Each row below holds a small network's activations on one input, seen along a few directions.
Each table varies a few parts of the input and shows all the possible inputs, shuffled.
A made-up example of a description, with smaller parts first: one of 5 places around a ring, together with either a single point or one of 11 places along a line or (one of 3 separate values, together with one of 4 places along a line).
Shared parts are said once, and a part with two or three values counts as separate values.
In the rows, zero is written as 128.

Other details of the inputs vary at random and push rows far along two fixed directions, the same in every table; ignore that.

Table:
R1: [137 104 167 142 150 164 112 144 109  96  76 129]
R2: [208 180  57 202  80 222  79  72 155  36 106 170]
R3: [162 167 166 128 161 156 106 144 118 105  81 136]
R4: [153 146 159 135 163 145 116 137 112 110 103 122]
R5: [114 113 145 124 149 157 138 188 171 171 103 125]
R6: [114  85 241  91 163 134 132 183  99 130  84 125]
R7: [194 168  33 196  73 193 115 113 229  75 135 183]
R8: [137 135 153 107 164 149 106 150 106 125 102 125]
R9: [122  98 208  94 173 125 142 163  97 132  93 105]
R10: [220 189  71 209  61 205  91  66 160  25 106 172]
R11: [117 119 149 113 138 145 141 186 176 175 114 127]
R12: [122  86 204  94 185 142 137 176  87 131  70 108]
R13: [197 146  48 248  81 210 110  91 213  90  94 191]
R14: [ 99  80 220  72 156 126 130 178  94 142  99 124]
R15: [134 112 226  88 182 143 131 174 102 135  92 115]
R16: [195 168  82 227  67 204  95  69 151  28 107 174]
R17: [ 78 137  50 104 113  28 146  76  84 175 210  86]
R18: [ 86 164  48 103 105  65 136  75  97 154 199 110]
R19: [ 72 150  48 104 117  36 155  75  79 172 205  92]
R20: [ 70 158  48  87 111  32 136  77  91 177 206  95]
R21: [183 161  75 222  61 184  99  72 144  35 127 172]
R22: [147 120 184 134 129 157 108 140 125  92  93 136]
R23: [125 100 210  96 183 129 139 162  99 136  98 104]
R24: [119 102 167 118 133 156 115 146 107 111  98 138]
R25: [190 152  48 228  68 216 100  93 223  91 104 199]
R26: [123 133 205  72 196 137 115 182  97 145  76 121]
R27: [104  82 215  85 172 146 115 177 101 129  81 117]
R28: [195 176  46 194  64 201  89  65 150  41 115 166]
R29: [149 136 158 111 141 162 113 137 119 111 108 135]
R30: [ 77 136  54  94  93  51 144  69  99 167 222  96]
R31: [126  83 201 112 197 138 162 219 174 156  90 122]
R32: [ 96 151  71  89 102  53 129  85 102 163 204 107]
R33: [ 82 129  82  87  88  22 154  71 100 173 227  89]
R34: [ 98 152  84  97 104  39 137  83 101 165 208  98]
R35: [202 205  45 214 108 200  85  75 137  48  87 163]
R36: [ 79 123  37 110  80  17 180 102 179 191 244 107]
R37: [129 135 203 102 202 133 125 170  96 135  75 112]
R38: [ 81 132  46 113  99  43 154  63  90 164 215  89]
R39: [ 98  78 201  91 154 135 124 176  92 130 100 128]
R40: [197 161  42 221  51 204 103  83 231  89 120 204]
R41: [ 61 100  58 131  82  15 180  82 166 224 229 110]
R42: [125 130 213  97 205 141 136 175  92 135  79 115]
R43: [ 74 130  57 135  92  45 175 110 163 208 215  91]
R44: [ 55 129  59 103  80  14 181 110 160 231 238  86]
R45: [208 171  56 215  91 210  93  70 143  40 101 160]
R46: [144 110 191 136 125 159 115 154 116  91  94 149]
R47: [108  89 215 105 168 123 131 162 101 128  96 107]
R48: [110  80 224  85 154 143 120 187  98 126  90 136]
R49: [ 81 124  74 102  69  54 129  72 113 144 206 109]
R50: [142 109 126 134 151 168 135 183 191 129 103 146]
R51: [ 60 122  21 134  87  35 175  98 150 218 222  88]
R52: [156 160 175 122 164 163 117 150 114 105  86 138]
R53: [115  79 207 114 171 151 130 173  90 121  70 125]
R54: [129  98 216  73 168 148 125 178 103 128  79 122]
R55: [154 161 156 115 157 173 108 146 115 104  88 145]
R56: [218 188  61 199  68 219  79  69 161  34 112 176]
R57: [119  72 228 105 173 130 153 203 172 190  83 141]
R58: [ 96  67 206 101 169 124 137 179  79 136  91 118]
R59: [ 85 142  64 113  95  38 157  60 100 160 225  89]
R60: [108  70 173 106 197 125 163 216 155 172  94 116]
Description of these inputs: one of 5 places around a ring, together with either one of 3 separate values or one of 9 places along a line.
The inputs of R14 and R24 match in every part but the place on the ring of 5. If R40 is changed in the same way as R14 into R24, which row does it become?
Answer: R25
The inputs of R5 and R11 match in every part but the place on the ring of 5. If R8 is changed in the same way as R5 into R11, which row does it become?
Answer: R32
Which other rows does R44 become when the choice among 3 separate values takes its other values? List them by row number.
Answer: R36, R57
Which other rows does R31 become when the choice among 3 separate values takes its other values? List them by row number.
Answer: R41, R43

Table:
R61: [114 138 108 119 126  92 133 106 102 130 155 116]
R62: [135 145  91 134 113 119 123  97 113 112 153 117]
R63: [ 86 110 116  86 132  67 156 129 133 182 179 101]
R64: [169 143 129 178 127 185 118 137 154  97  83 147]
R65: [121 123 127 111 135 125 131 142 141 151 132 133]
R66: [128 111 176 109 169 133 135 171 138 148 104 132]
R67: [102 144  31 137  80  78 139  78 145 150 195 122]
R68: [125  92 188 117 141 147 115 155 122 123  91 133]
R69: [110 127  86 122 114  92 146 111 145 152 171 113]
R70: [ 89 132  60 139  61  54 145  72 124 138 219 119]
R71: [123 104 133 137 111 140 129 119 126 117 125 141]
R72: [131 143  80 152 105 110 136 108 148 129 154 131]
R73: [150 127 161 140 146 161 124 153 145 128  90 140]
R74: [108 144  44 155  83  82 145  74 142 146 187 119]
R75: [151 127 160 137 149 163 122 150 148 130  93 144]
R76: [110 146  37 148  86  74 143  76 148 143 196 124]
R77: [138 130 175 118 158 159 113 149 107 112  88 129]
R78: [114 163  66 125  87  74 132  71 116 126 189 122]
R79: [ 74  66 186  77 148  77 161 149  96 179 138 106]
R80: [173 164  91 175 113 165 105  97 127  72 116 149]
R81: [ 89 111 114 109  92  74 147 113 120 146 191 106]
R82: [145 129 176 112 160 157 117 154 113 107  94 123]
R83: [136  98 178 125 141 140 119 151 129 111  95 139]
R84: [153 130 159 135 149 156 125 160 148 124  97 145]
R85: [118 142  81 141  98 109 130 102 144 145 163 129]
R86: [119 138  77 155 106 121 132 104 145 132 150 127]
R87: [ 89 119 142  86 139  70 143 119  89 165 157  97]
R88: [101 128  84 125 108  94 144 120 133 153 160 116]
R89: [ 67  65 185  56 149  68 142 164  97 180 138 102]
R90: [177 144 129 155 130 187 114 137 169  99 100 153]
R91: [124 125 126 126 140 116 135 135 144 142 135 132]
R92: [142 150 131 131 131 134 119 119 118 103 121 135]
R93: [ 85  96 151  90 160  97 150 166 120 173 129 106]
R94: [117 124 126 125 134 125 129 132 141 149 132 129]
R95: [ 75 109 118 103 129  70 155 134 118 181 164  98]
R96: [189 172 126 176 118 212  88 113 138  56  77 162]
R97: [129 146  87 134 112 121 117 100 108 115 146 127]
R98: [196 172 129 180 118 208  93 109 138  58  75 160]
R99: [130 128 128 115 126 120 139 139 146 148 143 123]
R100: [108  90 157  96 124  99 134 137 122 140 139 112]
R101: [114 127 107 148  82 104 133  96 126 126 165 127]
R102: [150 129 167 134 157 161 116 140 106 110  86 128]
R103: [134 158 100 121 103 115 123  95 123 112 157 123]
R104: [169 161  81 180  97 176 106 100 168  98 123 161]
R105: [119 117 124 124 139 121 145 142 142 141 134 114]
R106: [118 136 147  95 138 120 123 135 106 130 124 124]
R107: [ 93 100 167  77 172  99 136 156  81 158 123 101]
R108: [136 117 161 118 158 160 122 167 145 133  90 140]
R109: [199 159 118 182 116 214 104 133 177  73  85 163]
R110: [189 156 109 185 116 214 100 136 168  74  74 167]
R111: [138 120 163 117 153 159 123 171 141 135  90 139]
R112: [122 122 129 132 136 121 137 131 139 146 125 125]
R113: [106 125  95 134  81 107 127 107 125 125 170 131]
R114: [140 119 161 139 158 152 134 168 140 122  89 132]
R115: [167 169  88 161 103 170  98  98 130  75 116 152]
R116: [ 97  95 230  50 196 107 140 190  88 160 102  94]
R117: [111 110  88 130  88 112 134  98 125 125 159 139]
R118: [ 87 112 123  99 133  69 152 123 126 185 166 108]
R119: [188 131 125 190 108 209 107 117 155  53  82 178]
R120: [114 121 123 129 135 123 133 133 138 147 129 125]
R121: [115 135  92 129 111  89 141 114 141 150 166 125]
R122: [125 106 174 105 162 135 142 175 136 148 105 115]
R123: [100  93 223  71 196 112 140 179  79 162  92  99]
R124: [126 114 185  94 172 136 128 163 100 128 101 110]
R125: [146 127 154 124 144 163 121 164 145 130  95 144]
R126: [100  83 220  62 204 112 142 188  80 159  98  91]
R127: [143 125 162 131 160 164 113 143 103 108  87 128]
R128: [108 145  37 153  87  76 146  79 146 140 193 121]
R129: [163 120 149 162 112 171 105 121 141  90  89 151]
R130: [126 108 188 107 177 136 129 155  92 135  90 112]
R131: [173 160  84 190  95 172 114 101 163  94 113 154]
R132: [119 115 186 100 171 138 123 158  94 133  94 116]
R133: [187 156 115 193 117 214 100 130 167  76  75 165]
R134: [192 129 125 182 103 216 107 119 159  51  84 169]
R135: [128 146  92 141 112 122 119  93 108 117 146 124]
R136: [122 112 179 107 159 140 130 171 132 156 103 128]
R137: [ 91  79 212  71 192 107 161 206 115 179 103  92]
R138: [133 153  96 136 113 111 123  96 115 110 150 129]
R139: [ 80 130  62 136  57  61 140  71 120 146 216 115]
R140: [146 138 122 143 139 140 119 118 110 102 116 130]
R141: [116 137 149 102 135 117 124 126 105 133 128 121]
R142: [107 159  56 118  84  80 126  73 112 131 188 120]
R143: [138 126 169 113 163 159 113 157 104 112  85 131]
R144: [129 145  88 142  97 107 134 100 145 147 161 131]
R145: [134 158 104 132 103 115 123  88 118 117 147 127]
The inputs of R111 and R109 match in every part but one. If R107 is changed in the same way as R111 into R109, which row does it become?
Answer: R126
The inputs of R79 and R71 match in every part but one. If R73 is changed in the same way as R79 into R71, which row does it become?
Answer: R85
The inputs of R72 and R110 match in every part but one. If R78 is changed in the same way as R72 into R110, which row does it become?
Answer: R106
Describe the family of inputs behind these rows.
Answer: one of 5 places around a ring, together with either one of 3 separate values or one of 6 places along a line or (one of 2 separate values, together with one of 4 places along a line)
Which other rows does R108 become when the place on the ring of 5 takes its other values? List them by row number.
Answer: R63, R91, R94, R118
A walk changes only the place on the line of 4. It starts at R95 and steps to R133. List the rest of the walk in order.
Answer: R85, R136
Which other rows does R120 become when the place on the line of 4 takes its other values? List them by row number.
Answer: R86, R94, R104

Table:
R146: [129  89 192 108 181 174 120 198 146 145  65 153]
R147: [157 142 119 140  82 140 111  82 135  83 139 143]
R148: [128  72 219 138 160 166 131 183 126 130  63 125]
R149: [108 148 116 108 124  77 149 138 151 163 175 105]
R150: [174 164  74 193 108 162 125  99 183 109 121 165]
R151: [152 190  95 159 121 132 107  93 114 114 130 133]
R152: [ 60  97  78 100 114  61 153 119 119 199 184  95]
R153: [116 116 197 109 141 133 114 137  79 117  99 125]
R154: [178 169  74 143  92 178  95  91 149  84 128 159]
R155: [134 108 203  86 172 180 124 212 142 129  79 139]
R156: [195 182  53 207 116 172 118  83 140  60 116 141]
R157: [152 119 122 169 123 159 121 107 110  66 116 136]
R158: [172 147 191 111 179 164 117 160 136 121  83 129]
R159: [ 92 113  86 103 138  87 138 119  96 137 155 103]
R160: [ 91  74 162 110 121  81 147 137 129 164 142 128]
R161: [ 72 117  90 117 127  51 173 113 126 204 185  85]
R162: [100 162  64 116  95 101 110  82  98 131 164 126]
R163: [ 96  95 171  88 111  86 150 152 124 148 159 114]
Describe the family of inputs behind these rows.
Answer: one of 3 separate values, together with one of 6 places around a ring
A walk changes only the place on the ring of 6. It starts at R150 and steps to R161. List the rest of the walk in order.
Answer: R156, R151, R158, R149
Which other rows does R161 become when the choice among 3 separate values takes its other values? List them by row number.
Answer: R148, R152
Which other rows does R151 become when the choice among 3 separate values takes its other values? List them by row number.
Answer: R153, R162
